A small network was trained on invented records. Each row is its activation on one of them, seen along a few directions.
Records have a field called FUZE. Each example row is followed by its value.
Records without FUZE are marked absent.
Other fields move the rows too, some of them a lot.
Strong random noise was added to every row along 3 fixed directions; ignore it. To show where, here is one row again and again, with new noise each time:
[ 534 -176  276  -39  455 -181   18  513  243  431 -724 -695 -384  285
 -643]
[-461  518 -398  -75  113 -490 -111 -648  244 -218  -56  666  583 -235
  195]
[ 551 -282  154  -98  612 -457 -101  289  420  293 -541 -591 -342  -15
 -501]
[   8 -111 -503    5  373 -637 -250 -450  298 -183  167  373  303 -456
  240]
[ -46  155 -216  101   60  -87    2   -3  -34  103 -253  151  215  166
  -80]

[ 194 -571  158 -101 -193   28 -188  -12  -97  -66  595 -209 -354 -198
  364] => zovok
[-246  -35  254  -21 -600  474   91   14 -467  -40  453   73 -192  162
  313] => zovok
[ 180  167  558  -46  217  102  312  327   97  259 -412 -535 -558  199
 -696] => lono
[ -12 -150  498   36 -111  391  366  200 -319  -85  569 -261 -654  -83
 -111] => sapez
[-314  329 -112   72 -433  231    9 -104 -266   94 -144  309  292  331
  102] => lono
[-149  185  361  -71 -253  207  143    4 -113   76   56 -114 -227  201
 -109] => balel
[ 192 -371  149  -58  160  -78   28   48   15   11  290 -241 -373 -122
  -45] => mitib
[ 110 -170 -463  -56  242 -510 -292 -228  226   -4 -142  165  338 -231
  144] => bis
[ 295 -457  387 -219  287 -273  -55   -4  211  -31  343 -427 -624 -311
  -71] => fada
[-283  223   -9 -263 -211 -210 -253 -369  121  -82  -76  237  254    9
  256] => vobe
[-178 -111   74 -254 -428  -36 -306 -268   -8  -93  288  100  113    8
  516] => labog
[  21 -269  316   55 -259  339  113   66 -297 -110  673 -141 -489  -51
  163] => gudan
[ 348 -271 -261  116  -71   32 -182  426 -123  410 -534 -234  182  510
  -68] => dur
[ -37  -83 -491  233  -63   43   46   42 -301   32   84  311  322  155
  151] => masir
[-182  258  102 -144  -72 -143  -47 -223  102   35 -181   74   57    5
  -64] => moli
[-217   61  428   -6 -484  480  222   58 -363  -36  462  -85 -335  202
   98] => lig
[-252  457    9 -279    0 -373 -143 -330  331   87 -520  116  346  107
 -115] => futos
[-522  468  180 -271 -382  -45  -63 -462   66  -89   21  297  241   55
  199] => raf
[-338  551  589 -792  105 -686 -309 -593  802  -22 -541 -143   53 -120
  -95] => vobe
[ 278 -300 -252  183   75   -2  -70  269 -117  226 -156 -103   50  201
  -21] => kefoz
[ 353 -552   18  -45  -44  -78 -241  127   10  154  121 -321 -216  -18
  125] => gebir
[-380  199  279  -53 -415  302  121 -248 -256 -225  579  215 -149  -22
  277] => gudan
[  50 -189 -642  169 -161  -44 -263   51 -259  132 -153  317  508  241
  315] => nim
[-101  160 -205  204  -84  193  236  189 -297  127 -175  132  178  358
 -171] => masir
[-354  328  297 -215 -148 -116   37 -431  120 -151  262  145  -85 -122
   70] => balel
[  86 -479 -589   38 -120 -258 -446 -239 -106  -85  332  332  313 -176
  597] => vup
[-104  133  129   63  -80  254  215  125 -247   72  -43  -21 -134  231
 -205] => mitib
[ 172 -164 -142  351  286  195  321  238 -180 -121  310   17 -231 -216
 -185] => absent
[-604  896  878 -351 -403  405  416  -41  -40   98 -350 -141 -197  514
 -412] => kufab
[ -83   99  203   71  -86  214  245   71 -183   70   75  -84 -207  152
 -226] => segu
[ 490 -490 -177 -114  536 -659 -310  -53  445   63 -129 -287 -150 -411
  -97] => futos
[-321  247 -360 -165  104 -503 -246 -640  374 -313  111  525  544 -429
  374] => absent
[ 286 -563 -287  190 -234  137 -178  235 -290  199  137  -98   26  166
  233] => moli
[-423  803   28 -220 -113 -220  -30 -300  219  102 -699  275  455  289
 -204] => dur
[-356  397 -172  -77 -538  139 -190  -93 -193  238 -501  301  595  606
  234] => karol
[-263  408  243 -210  181 -289  135 -365  304 -104  -60   62  -48 -207
 -248] => segu
[-295  386  536 -180 -273  316  262   60 -123  109 -130 -149 -215  381
 -245] => fada
[  31  -85  266 -359  -55 -301 -334 -257  311  -29   22 -155 -142 -142
  180] => ler
[ 265 -295  -20 -301  116 -462 -454  -34  353  228 -418 -266   89   33
   96] => vup
[-761  948  341 -308 -147 -153  202 -678  248 -217  -36  418  211 -115
 -104] => gebir
[-549  629   66 -362 -460 -144 -253 -475  129   43 -408  357  518  330
  257] => karol
[ 103 -140  308 -372  -87 -249 -339  -83  286  145 -209 -314 -137   87
   85] => ler
[ -87  195  439 -119 -213  248  122  152  -80  179 -239 -243 -239  261
 -240] => raf
[ 653 -581 -152  112    0   80 -280  735 -124  621 -735 -599    4  644
 -157] => kefoz
[  86 -267  334   24 -731  661  -35  473 -534  322   26 -368 -256  676
  152] => lig
[-446  413  579 -422 -262  -53   42 -395  135 -185  191   36 -184 -117
   88] => sapez
[ 242 -232 -231  110 -234  251 -155  482 -310  381 -491 -191  161  607
  -30] => nim
[-120  245  785 -458   30 -129   95 -112  315    8  -68 -415 -459   -4
 -254] => kufab
[ 484 -752  240 -274  -63 -156 -407  208  131  164  127 -571 -378    3
  262] => labog
[ 411 -361 -205 -221  472 -709 -370  -66  501  145 -374 -273   81 -223
  -86] => bis

Here are new rows. What is FUZE for each?
[-190  -56  240 -278 -422  -15 -237 -276   10 -102  330   20  -41  -14
  430] => lig
[-172  467   60   74  -42  189  296  169 -137  204 -468    8  133  429
 -420] => bis
[-393   73 -212 -254 -402 -260 -419 -627   72 -207  336  494  415 -133
  687] => ler
[ -27  310  249  -59  482 -220  247 -106  373 -164  -74  -89 -201 -329
 -421] => absent
[ 128    0 -290  -42   95 -305 -232    9  168  198 -492   16  334  169
  -21] => dur
[-484  592  700 -726 -137 -409 -156 -547  576  -63 -318  -98    7  -58
   -4] => kufab
[ 365 -633 -279  -60  -21 -205 -438  120   -1  172  -18 -180   42   63
  299] => vup
[-108   83   33 -466   35 -652 -474 -524  524  -26 -218   58  223 -163
  262] => karol
[ -99  465  302   26  299   86  382   95  144  -35 -258  -99 -174  -32
 -527] => absent
[  78 -563 -440  247 -445  245 -213    9 -454    0  574  225  149   41
  582] => gebir
[ 184 -165  645 -190  -62  126   88  222   42  146   72 -584 -625  114
 -232] => lig
[-304  126  140 -356 -408 -108 -297 -355   80  -55   78  145  194   77
  424] => labog
[-259  376  206   55 -530  597  194  294 -472  286 -425  -11   79  721
 -199] => mitib
[ 420 -220  -88   88  -51  195  -92  692 -195  564 -849 -452   76  728
 -319] => nim
[ 498 -753  161 -266  109 -309 -419  138  243  155   60 -534 -359  -92
  172] => vobe
[-360  253  187 -144 -324  107   41 -275  -78 -115  202  197   17  -12
  138] => raf
[ 547 -537  -20 -190  685 -683 -303  -49  634  -58  -29 -404 -240 -574
  -84] => absent
[ 167 -373 -572  202  208 -286 -165 -100  -47  -31  241  247  245 -184
  266] => kefoz
[-120  475   89   58 -109  293  295  376 -210  363 -754 -103  177  697
 -479] => masir
[-221  544  849 -358   30   91  304   34  198  126 -407 -389 -449  242
 -591] => fada
[-104  236  -63  -23   87  -70    5  -82  126  -56 -202  129  193  -62
  -55] => absent
[ -49   43 -540 -100  253 -572 -299 -346  265  -67 -241  369  510 -228
  179] => nim
[-268  485  886 -390 -610  439   63  183  -89  292 -464 -436 -274  705
 -211] => gudan
[ 447 -558  469 -445  101 -350 -397   88  410  133  -32 -690 -482 -107
   65] => labog
[-199  483  -28 -345  136 -511 -186 -311  439  125 -712   79  430   93
 -180] => bis
